A small network was shown many inputs. Here are its activations along a few directions, one row for each input.
Each table varies a few parts of the input and shows all the possible inputs, shuffled.
A made-up example of a description, with smaller parts first: one of 5 places around a ring, together with either a single point or (one of 2 separate values, together with one of 4 places along a line) or one of 9 places around a ring.
Shared parts are said once, and a part with two or three values counts as separate values.

A family of inputs:
r1: [-15   5  37   2 -28 -37  25  -3  20  24  14  16]
r2: [ -1 -23   2  -1   1   6  22   0 -13  -7 -11  20]
r3: [ -3   0  -9 -23   2  15 -13   1  -6 -13  10 -10]
r4: [ -3  29 -15   3  10   6 -14   4  -4  -7   7 -37]
r5: [ -5   0  -6 -17   8   7 -13  -5 -11  -8   0   6]
r6: [ -4  34 -15 -12   7  10 -14  10  -4 -11   6 -48]
r7: [  2 -24  12  25   7  -2  -5   6  16   8  -9  15]
r8: [  5   8  -3  15  11   5  -9   0   2  11 -11  -3]
r9: [ 12 -10  -6 -11   0   8   5  -3  -9 -11  -5  12]
r10: [ 10 -26  12  26  -1  -3  10  11  14   4 -20  31]
r11: [ -1  -9  -6 -18  -3  16  19  17  -7 -17   9  -1]
r12: [  1 -26  13  11   4   6  26   7  -5   0 -11  33]
r13: [  5  -4  -7 -20  -6  15   2   6  -6 -17   0   2]
r14: [  5  24 -19 -19   3  13 -17   8  -6  -4   8 -38]
r15: [  3 -33  19  23   4  -3  27  21  10   4 -16  24]
r16: [-14   8  32  -6 -30 -27  22 -19   4  20  24  21]
r17: [  3   8 -17 -16   9   1 -18  -2  -3  -8   4 -11]
r18: [  1   8   2  44  12  -5  -6  16  24   8  -8 -25]
r19: [  0 -13  -2  -9   1  10  18  10 -12 -12   5  10]
r20: [ 11  -2   2  31   9  -4 -10  14  17  17 -12 -14]
r21: [  7 -15   5  25   8  -9 -13  11  21   8  -9  -1]
r22: [  2  -2 -17  -3   8  -1 -13 -12   0  -4  -5  -1]
r23: [ 13 -25   8  14  -1   5  10  -5  -2   1 -13  35]
r24: [-19  28  16 -31 -33 -26  11 -13  -8   9  34   3]
r25: [  0  24 -17 -10   8   8 -19   4 -10  -1   1 -22]
r26: [ -4  18 -13  16   7   2 -13  -3  -6  -2  -2 -25]
r27: [  2   9 -17 -25   3   8 -21   5  -1 -12  11 -25]
r28: [  0 -16   7   7  11   5  -3 -10   1   3 -12  25]
r29: [-16  30  13 -42 -36 -20  12  -8  -3   5  36 -13]
r30: [-19  16  15 -18 -32 -26  19 -26   0  12  25  11]
r31: [  5  10   2  27  13   1  -7   1   3   6  -7 -20]
r32: [ -2 -13  -4  -5   8   5  -7 -18  -8  -4 -11  12]
r33: [ 11 -10  -2   8  14  -2  -7  -8   9   4 -10   4]
r34: [  5 -19  -3   2  -4   7   6 -12  -9  -8 -14  23]
r35: [ -1  14 -16   4   7   6 -14  -6  -7   4  -8 -12]
The inputs of r21 and r33 match in every part but one. If r1 is changed in the same way as r21 into r33, which row does it become?
> r16
What is each input in this table made of?
> one of 5 places along a line, together with either a single point or one of 6 places along a line
List by row number the other rows that have the place on the line of 5 in common with r22.
> r2, r26, r30, r32, r34, r35

A family of inputs:
r36: [ 16 -18 -10  -2  -1  24  10   5 -10  -8   0   5]
r37: [  4 -30  -5   9  12  12  11  10 -14   0  -7  34]
r38: [ -3 -25  14  -7   1 -17  -4   9  20   9  -8  28]
r39: [-14  10   0 -30  -3  -6 -20  24  11  -6   5 -17]
r40: [-24  29   2 -11 -13  -3   9  13 -14   4  23 -14]
r41: [ -6   5  21   6 -12  -4  26  -9   1   7   7  21]
r42: [  5  19 -13  14  16  -4 -29 -32  -4   9 -12 -14]
r43: [  1  16 -17  27  -2   0 -10  13  12  -2  -2 -23]
r44: [ 11  -2   8  36  10  -4  -5   7   7  10 -10   6]
r45: [ -7  24   1  -7 -17  -3  24  -2   0  -2  18  -9]
r46: [  1 -10 -21 -12  11  16 -16 -35 -25 -15  -5  -2]
r47: [ 13   5  -2 -25  -6 -12  -9  16  16  -6   9 -11]
r48: [-16  13   1  -9 -10  -9  -2 -48 -17   4  12  -5]
r49: [  8   0  -2  31  -1   5  -3   2  14   8 -10 -15]
r50: [ -7   3 -13 -17  14  23   0  21 -21 -16   5 -17]
r51: [  0 -12   8  38  15 -11   1   6   6  15 -21  11]
r52: [  8 -13  19 -14   2  -7  -3   5  25   1  -5  20]
r53: [  2  -1  -3 -30   1 -17 -33 -31   2  -1  -3  -5]
r54: [  6 -26   0   6   5  17  10   3 -10 -16 -10  20]
r55: [ 14  -1 -21  -8   1  15   7  15 -16 -20   4  -7]
r56: [-15  20  -5  15  14   5 -13  18   3   0  -4 -37]
r57: [ -8   0  20   7  -5 -15  30  -5  -7  16  -1  30]
r58: [ -4   5  10   3 -26  -2  24 -10  -1   5  10   0]
r59: [ 15 -12   8 -19  -8  -3  -5   5  22   5   5   1]
What is each input in this table made of?
> one of 4 separate values, together with either a single point or one of 5 places along a line
The inputs of r58 and r36 match in every part but the choice among 4 separate values. If r48 is changed in the same way as r58 into r36, which row does it become?
> r46
List by row number the other rows that have the choice among 4 separate values in common with r56.
> r42, r43, r44, r49, r51
Which other rows does r39 become when the choice among 4 separate values takes its other values? List them by row number.
> r40, r50, r56
List by row number the other rows that have the choice among 4 separate values in common with r53.
> r38, r39, r47, r52, r59

A family of inputs:
r60: [-13  11  10 -44 -28 -14   9 -26 -12   0  24  15]
r61: [-10  18  -7 -49 -17  -5   3  -5 -16 -15  27 -15]
r62: [  7 -13 -24  23  38  21 -24  -3  -1  -4 -26 -14]
r63: [-10 -12  27  23 -31 -29  24  -5  17  22   5  25]
r64: [ -9  32 -16 -29  -6  12  -6  10  -3 -11  22 -41]
r65: [ 15  23 -21  16  20   4 -38   8   9   2 -18 -36]
r66: [ 19 -31 -15  27  24  26  -1  -1  -6 -12 -33  18]
r67: [ -7  38 -21  -1  12   9 -25  12 -10  -2   7 -48]
r68: [ -9   4  30  -5 -25 -25  17 -21   7  18  24  23]
r69: [  0 -23  31  25   3 -12  31  13  11  10 -11  33]
r70: [ 17 -48   7  14  11  12   9  19   2  -7 -20  38]
What is each input in this table made of?
> one of 11 places around a ring
Start at r66 and move only the place on the ring of 11, one step at a time. The first step leads to r70. Which rows follow, in order?
> r69, r63, r68, r60, r61, r64, r67, r65, r62

A family of inputs:
r71: [  6 -13 -17  31  16  11   0  14  -6  -4 -18   1]
r72: [  7   2   5  -1 -16  -8   2  14  11   3  10  -7]
r73: [ 12 -28  -9  16  14  27  -1   1   2  -9 -30  18]
r74: [  4  -7   5  12  14 -10 -11   3  10  16  -8  -3]
r75: [ -5  14  13  -5 -23 -10  24  -7  12   8  13  -1]
r76: [ -7  21  -6 -20 -18 -17   7 -14  -5   8  31   0]
r77: [-10  -9  17   6 -10  -9   0   0   8  19 -10  -1]
r78: [ 11  12 -15  20  11  10 -13   3  11  -8 -13 -20]
r79: [ 13 -30   6   6  11  15  -3  -1   0   0 -12  29]
r80: [  2 -12  12  13  -4 -20   1   1 -10  -4  -2  17]
r81: [  9 -30  10  -4  -9  -2   6  -1   0  -1 -12  35]
r82: [ -5   8 -23 -12  14  20 -25   1  -8 -24   1 -33]
r83: [ 16  14  -8   4   4   0   3   3   7  11  -9 -14]
r84: [ 12 -18   6  16  12  -4   5   5 -12   1  -8   4]
r85: [-17  10   1 -39 -18  -6  12  -3  -6  -9  32 -12]
r86: [  2  27  -7  -9  10  11 -14   0  -8   2   7 -13]
r87: [  2  16 -19   6  14  16 -28  -7  -7 -11   2 -25]
r88: [-18  -3  21   5 -14 -20  10 -17  12  19   8  10]
r89: [ -5  17  -7 -14 -13  -1 -10   2  -8   7  16  -8]
r90: [ -5 -19  17  -5 -10  -1  33  -6   7  -1   1  46]
r91: [  3  10 -10 -31   9   6  -9   1 -13 -10   5 -29]
r92: [-15  26  -3 -32  -1  -4  -6   4  -7 -18   8 -11]
r93: [ -4  -5  -7  26  21  11  -5  14  17   4 -20 -11]
r94: [-11  -3  19  10 -12 -16  24 -10  -7   2   7  25]
The inputs of r85 and r82 match in every part but one. If r76 is changed in the same way as r85 into r82, which row does it become?
> r87
What is each input in this table made of?
> one of 4 places along a line, together with one of 6 places along a line
Which other rows does r89 become when the place on the line of 6 takes its other values? List them by row number.
> r72, r77, r80, r81, r92
Which other rows does r79 become when the place on the line of 6 takes its other values? List them by row number.
> r74, r83, r84, r86, r91
